Each row below holds a small network's activations on one input, seen along a few directions.
In each table, some parts of the input vary, and every possible input appears once, in random order.
Descriptions start from the smaller parts, as in this example, which fits no table here: one of 3 separate values, together with either a single point or one of 11 places around a ring or (one of 6 places along a line, together with one of 8 places around a ring).
Shared parts are said once, and a part with two or three values counts as separate values.

Other details of the inputs shift rows strongly along three fixed directions, in all tables alike. That doesn't count.

Table:
x1: [ -9  21   5   7 -13   5  10  -7   7  -8   2 -15  12  15]
x2: [-23  -1   5  14 -13 -10  -5  30   3  15   9  -1 -26  -5]
x3: [ 32  -8   1  -5   6 -12  -7 -32  19  -8  -8  -9   7  -2]
x4: [ 33 -12  -7  -8  16 -10  -2 -32   5  -2  -8 -10   1   2]
x5: [ -6  14   7  10 -11   4   1 -10   9  -8   4  -4   4  25]
x6: [ 29  -8 -11 -12  14 -10   6 -29   7   1  -9 -22  10  -5]
x7: [ -4  -6  33 -78 -14  32   1   0 -33  22 -12  31  21  14]
x8: [-13  13   4  11   1   0   1  -7   6  -9   4   2  15  22]
x9: [-13  15   0   3  -8   0  24  -4   9  -6  -1  -7   5  16]
x10: [ 38 -20  -6 -19  14  -2   4 -15  11 -26   5   2   4  -3]
x11: [  9 -23  -5   1  16 -31 -13  12  11  12  -1  -1 -12 -35]
x12: [ 12 -21  -5   6  13 -28  -8  14   4   6  -4   0 -12 -40]
x13: [-21  -7  28 -44 -11  30 -17  27 -55  53 -20  25   0 -25]
x14: [-16   4   1  20  -8  -1 -12  28 -13  14  12 -10 -26  -4]
x15: [ 26 -13 -11  -6  28 -14  -2 -28   3  -5  -7  -5  12  -1]
x16: [ 29  -6 -11  -6   3 -15  20 -24  12 -10 -14 -10  10 -13]
x17: [ -8   8 -10  14  10  17   7  -8  -7  -5   4   9   3  20]
x18: [ 37 -20  20 -82 -11  22  -6 -18 -30   7 -39  26  26 -24]
x19: [ -6   9  -3  -7  -5  15   1   4  12 -25   7   6   1  23]
x20: [-24  -3  -6  20   7   7 -16  29  -7  18  14   0 -20  -6]
x21: [-10   8  -8  15  11  17   7  -9  -7  -7   5   7   2  20]
x22: [-28   4   1   7 -12 -12   0  31   9  19  11 -14 -18  -9]
x23: [ 14 -18  -6  -2   0 -25  -2  13  12  13  -5 -18 -13 -40]
x24: [-24  10   5  11 -17  -6 -14  28   8  17  13 -21 -11 -10]
x25: [-12   8   4   2  -3  -3  12  -9  13  -2   2   5  -4  28]
x26: [-12  15  -2   5 -11   0  25  -5   5  -8  -1  -7   5  15]
x27: [-29  -5  -1  18   2  -1  -7  31   7  15  12  10 -21  -9]
x28: [ 19 -18  -7  13   6  -8 -23   9   5   6   0   0  -9 -43]
x29: [ 20 -13 -12   6   1 -16  -8  10  -8  10  -3 -26 -12 -41]
x30: [-9 10  4  8 -6  0 17 -7  7 -9  0  5 -4 23]
x31: [ 33  -1  -6  -3  -3  -9   6 -27  10 -11 -12 -17  18 -15]
x32: [-22   7  -5  15  -9  -3  -6  30  -7  19  12 -23 -16  -7]
x33: [-11  12   3  13   3  15   1  -9   8  -9   4   8   8  17]
x34: [ 36 -22  -7 -21  15  -3   2 -16  14 -23   6   2   5   0]
x35: [-15   4  -3  22 -12  -1 -11  28 -16  14  12  -8 -25  -5]
x36: [ -7   7  -5  -8  -4  13   0   4  16 -23   9   5   1  27]
x37: [-20   9  -4  16 -10  -2  -4  31 -10  16  11 -23 -17 -10]
x38: [-18   4  -1   4  12   7  10  -8  16  -1   4  15   1  23]
x39: [ 36 -13 -15 -16   5   0  -3 -15  15 -30  -5   3   6  -6]
x40: [ 36  -6   2  -1   3  -9  -2 -30  11 -14 -11  -8   7  -7]
x41: [-26  -2  -4  21  -3   1  -5  32   0  11  11  13 -21 -14]
x42: [-14  10  -3  10   2  -4  17  -3   1 -11   0  13   8  18]
x43: [ 13 -21  -7   8  10 -28  -8  14   1   3  -4   0 -11 -41]
x44: [ 21 -13 -15   7   0 -16  -8  11  -7  12  -2 -25 -12 -40]
x45: [-11  15   5  12   0   2   2  -6   2 -12   3   2  14  18]
x46: [-14   9   3   8   6  13  -4 -11  14  -3   7   8   8  22]
x47: [ -3  12  -2  13  -4   8   9 -10 -10  -8   3  -4  -3  25]
x48: [-15  13   5   6   4  -1  -2  -8   9  -6   5   2  14  23]
x49: [-10  19   4   5 -13   4   9  -7  10  -5   3 -15  13  18]
x50: [-10  12   1  15   0  15   2  -9   4 -12   4   9   8  15]
x51: [ 28 -13 -11  -3  26 -12   1 -26   0  -7  -9  -4  13  -3]
x52: [ -9   5  29 -54  -6  25   5  -8 -54  31 -30  25  28   6]
x53: [ 17 -15  -3  12   5 -22 -21  11  -1   1  -2  -8  -4 -42]
x54: [-14   1  41 -43 -39  19 -19  25 -49  45 -22  17   2 -27]
x55: [-29  -1   1  15  -1 -14  -6  34   1  13  10   5 -15  -8]
x56: [-15  -6  -1   5 -10   4 -11  42  -4  -6  27   2 -23  -5]
x57: [ -8  21   3   8 -16   6  11  -7   3 -10   1 -14  12  13]
x58: [ -6  10  -2  10   0   6   6 -10  -3  -3   4  -5  -3  30]
x59: [ -3  16   5  13 -15   6   4 -10   2 -11   3   0   4  21]
x60: [ 25 -16  -8  -3  22  -5  10 -26  15 -11 -12  11   5 -11]
x61: [ 19 -18 -14  10  14 -19 -16  12 -13   9  -1  -7  -9 -37]
x62: [ -9   7  -4 -12  -2  12  -3   2  19 -19  10   5   0  29]
x63: [-10  12  -6  13   8   4   8  -6 -13  -9   3   2   8  21]
x64: [-10  16   1  15  -3   2   3  -6   0 -13   3   5  15  18]
x65: [ 40 -19 -10 -17  10  -1   4 -15   8 -26   5   5   5  -4]
x66: [ -7  11   0  11  -9   0  17  -7   4 -10   0   7  -3  22]
x67: [-13   0  30 -54 -12  32  12  -8 -39  28 -32  41  22   0]
x68: [-14   6  -6   8  17  14   1 -11   2   2   7   6   1  26]
x69: [ 19 -20  -4   8  -2 -23  -7  10   4   5  -4  -5 -22 -38]
x70: [-12   9   2  11   3  14  -1  -9  11  -6   5   8   8  20]
Description of these inputs: one of 5 places along a line, together with either one of 2 separate values or (one of 3 separate values, together with one of 4 places along a line).
Q: Changing only the place on the line of 5 turns x65 into x56. The same change can be made to x59. Which row results?
A: x54
Q: Changing only the place on the line of 5 turns x68 into x20. The same change can be made to x15. Which row results?
A: x51
Q: Which other rows does x40 become when the place on the line of 4 takes its other values? List them by row number.
A: x1, x33, x45
Q: Which other rows does x57 become when the choice among 3 separate values takes its other values? List them by row number.
A: x26, x29
Q: Which other rows does x12 become when the place on the line of 4 takes its other values? List them by row number.
A: x9, x30, x60

Table:
x71: [-18   1   5 -19 -13   6   6  23 -12  10   6   4  -9   5]
x72: [ 35 -22 -11  -2  18  -8 -11  -8 -11   0  -6  -6  -3 -27]
x73: [-21  45  13   0  -8  21  48 -58 -14  -2 -23   1  44  67]
x74: [-35  24 -26  66  -8  -2   6  36  33 -39  52 -23 -35  42]
x75: [-20  18  15  -6 -30  -7  11  12 -10  22  -8 -17   3  -5]
x76: [-13   5   3 -12 -10  18  -7  20 -21  10   7  -1  -5   5]
x77: [ 23 -24  -2  -7  16 -20  -6  -7  15   2 -11   6   0 -31]
x78: [ 29 -21  -3  -2  19 -11 -22 -13   5   4  -8  -1   2 -27]
x79: [-25   2  11  -8  -6   4   1  18  -8  13  -2  17  -4  -2]
x80: [ 30 -21  -2   1  18 -11 -22 -11   4   2  -8   2   3 -30]
x81: [ 39   6  -8 -27   9  15  33 -63  14 -43 -10   0  30  50]
x82: [ 25  -9  -2   1   0 -31   8 -16   4  14 -22 -25   4 -37]
x83: [-19   6  12  -9 -10  15 -18  17  -7  12   5   6   2   1]
x84: [-17   5   6  -1  -5  14 -11  16 -23  13   1  11  -2   2]
x85: [-14   6   6  -8 -13  17 -11  20 -17   7   4   6  -1   1]
x86: [ 33 -24  -9 -16   7 -16   2   0   5  -6  -4  -6  -6 -28]
x87: [-12  32  16 -25 -15  37  31 -41   3 -32  -5  21  35  74]
x88: [-19   3   8 -15 -16   5   2  23  -8   8   3  11  -5   1]
x89: [-15   4   4  -5  -2  14  -7  16 -28  16   4   3  -6   6]
x90: [ 30   5 -12  -9  30  12  40 -70   1 -30 -18  13  34  45]
x91: [  2  -3 -46  74  28 -33  13   9  49 -44  37 -27 -32  11]
x92: [-23   2   6  -9  -6   4   4  20 -12  13  -3  15  -5   0]
x93: [ 23 -24  -5   1  24 -16 -12 -14   8  11 -11   5  -1 -31]
x94: [-18  20  13   9 -20   1  -3   5 -26  28 -10 -18   6  -4]
x95: [-19   5  11   0  -4  13 -14  14 -20  13   1  13  -1   0]
x96: [ 33 -19  -6  -6  10  -7 -18  -7   5  -7  -4  -4   1 -32]
x97: [-21   1   2  -2   3  10   3  15 -25  23   0   9  -9   3]
x98: [  6   2 -37  76  22 -23 -13   4  59 -49  41 -28 -21   9]
x99: [-24   2  10   2   1   9  -4  12 -17  20  -2  19  -4  -2]
x100: [ 37 -21  -6 -14   0  -9 -10  -4   9 -10  -5  -5  -6 -27]
x101: [-22   1   4 -13  -4   5   8  20 -16  16   0   7  -9   4]
x102: [ 27 -24 -11   3  22 -14  -6 -10  -2   6 -11   5  -5 -32]
x103: [-21   3  13 -14 -15   5  -1  21  -4   8   3  13  -4  -1]
x104: [-27   2  13 -10  -4   2  -3  17  -1  18  -2  15  -3   1]
x105: [ 34  -4  -3   2  -6 -18  -7 -16  -1   8 -15 -34   9 -36]
x106: [ 37 -20 -12  -9  11  -4 -11  -4  -5  -6  -2 -11  -2 -28]
x107: [-16   4  16 -15 -19  12 -13  19   1   9   5   7  -5   3]
x108: [ 34 -22   0 -12   1 -11 -17  -5  18  -8  -4  -3  -3 -30]
x109: [-47  23 -19  65  -2 -13   3  31  50 -31  48 -13 -28  40]
x110: [-14  20  17  -5 -36   1   2  11 -12  18  -6 -22   1  -3]
x111: [ 28   6   1 -23  13   6  32 -65  29 -40 -15  15  41  44]
x112: [-25   2  12   3   1   8  -7  12 -12  22  -3  20  -1  -2]
Q: What do these inputs look like to the network?
A: one of 6 places around a ring, together with either a single point or one of 6 places along a line
Q: Changing only the place on the ring of 6 turns x86 into x72. The same change can be made to x71. Which row results?
A: x89
Q: A walk changes only the place on the line of 6. It starts at x101 and steps to x91. List the rest of the walk in order.
A: x92, x79, x77, x104
Q: Which other rows does x112 become when the place on the line of 6 takes its other values? List them by row number.
A: x90, x93, x97, x99, x102

Table:
x113: [  9   8   9 -29 -14  22  21 -20  -7 -13  -9  10  15  24]
x114: [ 31 -22  10 -12 -13 -17 -26  10 -13  22 -16 -12 -10 -58]
x115: [-15   3   3   7   8  14 -14   7 -18  10   8   9   1   7]
x116: [ 57 -26 -16   6  40 -25   7 -52  28 -28 -17   6  20 -21]
x117: [-24  10  -6  19  -3   5  -7  26 -22  18   9 -14 -14  -5]
x118: [-18  11   4  14 -23  -3  -2  28 -12  10   8 -12 -19  -4]
x119: [-24   9  -2  22 -10   1   0  25 -16  18   4  -4 -18  -7]
x120: [ 38 -32   6 -33   4  -3 -25  -1 -10  10 -19  16  -3 -45]
x121: [ -1   7 -19  43   2 -15   5   3  48 -41  27 -14  -9  10]
x122: [-17   5   8   9 -22  10 -14  31   2   2  15   0 -16  -5]
x123: [-15   3   8  11   2  10  -7   6 -12   9   2  18  -4   4]
x124: [ 25 -30  10 -32  -5 -14 -26  14   6  24  -9  -7 -10 -55]
x125: [-14   5   6 -11 -18   4  10  18   2  -4   5   4  -2   0]
x126: [ -6   4  14 -19  13  12  11 -31  -2   8 -13  20  23  28]
x127: [-24   2   5  -6 -16  -1  -2  32   7  12  15  -8 -19  -1]
x128: [ -1   3   7 -32   0  13  21 -17  -4 -14 -13  26  20  24]
x129: [ -8  13   8   3 -14   8 -11   8 -14   6   4 -14   3   6]
x130: [ 33 -23  14 -33  -4 -20 -17 -10  -4  27 -24 -12   5 -46]
x131: [-18  11 -26  73  10 -26   0  13  37 -21  24 -21 -17  -2]
x132: [-25  12  -1  23  -4   7 -18  22 -16  18   9 -11  -9  -6]
x133: [-23  12   5   9 -22 -11   4  31  -6  10   6  -8 -11  -8]
x134: [ -7  12   3  -1 -13   6  -1  11 -20   6   4 -17  -2   8]
x135: [-31   7  -1  14  -5  -7   2  24  -4  27   5 -10 -15  -3]
x136: [ 34 -22   6 -17   4  -8 -16 -12 -18  25 -29   1   3 -53]
x137: [ 47 -32 -23   9  42 -33   4 -31  28 -10  -5  -9  -4 -23]
x138: [-18   2   8  -5  -5   5  -6  16   4  -4   2  20   0   3]
x139: [ -5   4   8 -17   9  10  26 -23 -12  -3 -15  26  23  21]
x140: [-12  -1   5 -23   2   7   7   0   2   3  -1  13   0  20]
x141: [-22   9   7   5  -3   0  -1   2  -1  22  -5  -3   2   3]
x142: [ 38 -33 -29  37  31 -33 -12   2  18 -10   9 -11 -28 -44]
x143: [ -3   4  12 -32   5  15   6 -23   6  -4 -11  20  19  30]
x144: [ -8   2  -1  -5  11  16   4  -5 -24   5   2  10   6  17]
x145: [ 10  13 -24  34  19 -13  35 -38  28 -36  -1  -9  15  28]
x146: [ 20   6 -24  22  24   6   3 -33  29 -48  16  -3  11  41]
x147: [-24   9   6   4 -17 -11   0  26  -2  20   8 -16 -16  -1]
x148: [  2  -1 -29  44  14 -10   5   4  32 -39  27  -6 -23  20]
x149: [ 10  10  10 -29  -8  28   3 -22  -8 -11  -5   4  26  26]
x150: [ -3   1  -2 -18   2  19  -1   3 -15  -5   4  10   3  20]
x151: [ 11   8   5 -33  -7  26  14 -19 -13 -12  -4   2  21  27]
x152: [  0  17  17 -19 -15   6  17 -26  -4  -6 -18   7  30  19]
Q: What do these inputs look like to the network?
A: one of 2 separate values, together with one of 4 places along a line, together with one of 5 places around a ring
Q: Changing only the place on the ring of 5 turns x151 into x144. The same change can be made to x127. Which row results?
A: x137
Q: Changing only the place on the ring of 5 turns x134 into x150. The same change can be made to x147. Which row results?
A: x140
Q: A walk changes only the place on the line of 4. It starts at x132 and steps to x136. List the rest of the walk in order.
A: x131, x141
Q: Which other rows does x138 become when the place on the ring of 5 takes its other values? List them by row number.
A: x116, x121, x131, x152
Q: Which other rows does x114 become when the place on the line of 4 takes its other values? List them by row number.
A: x129, x130, x152
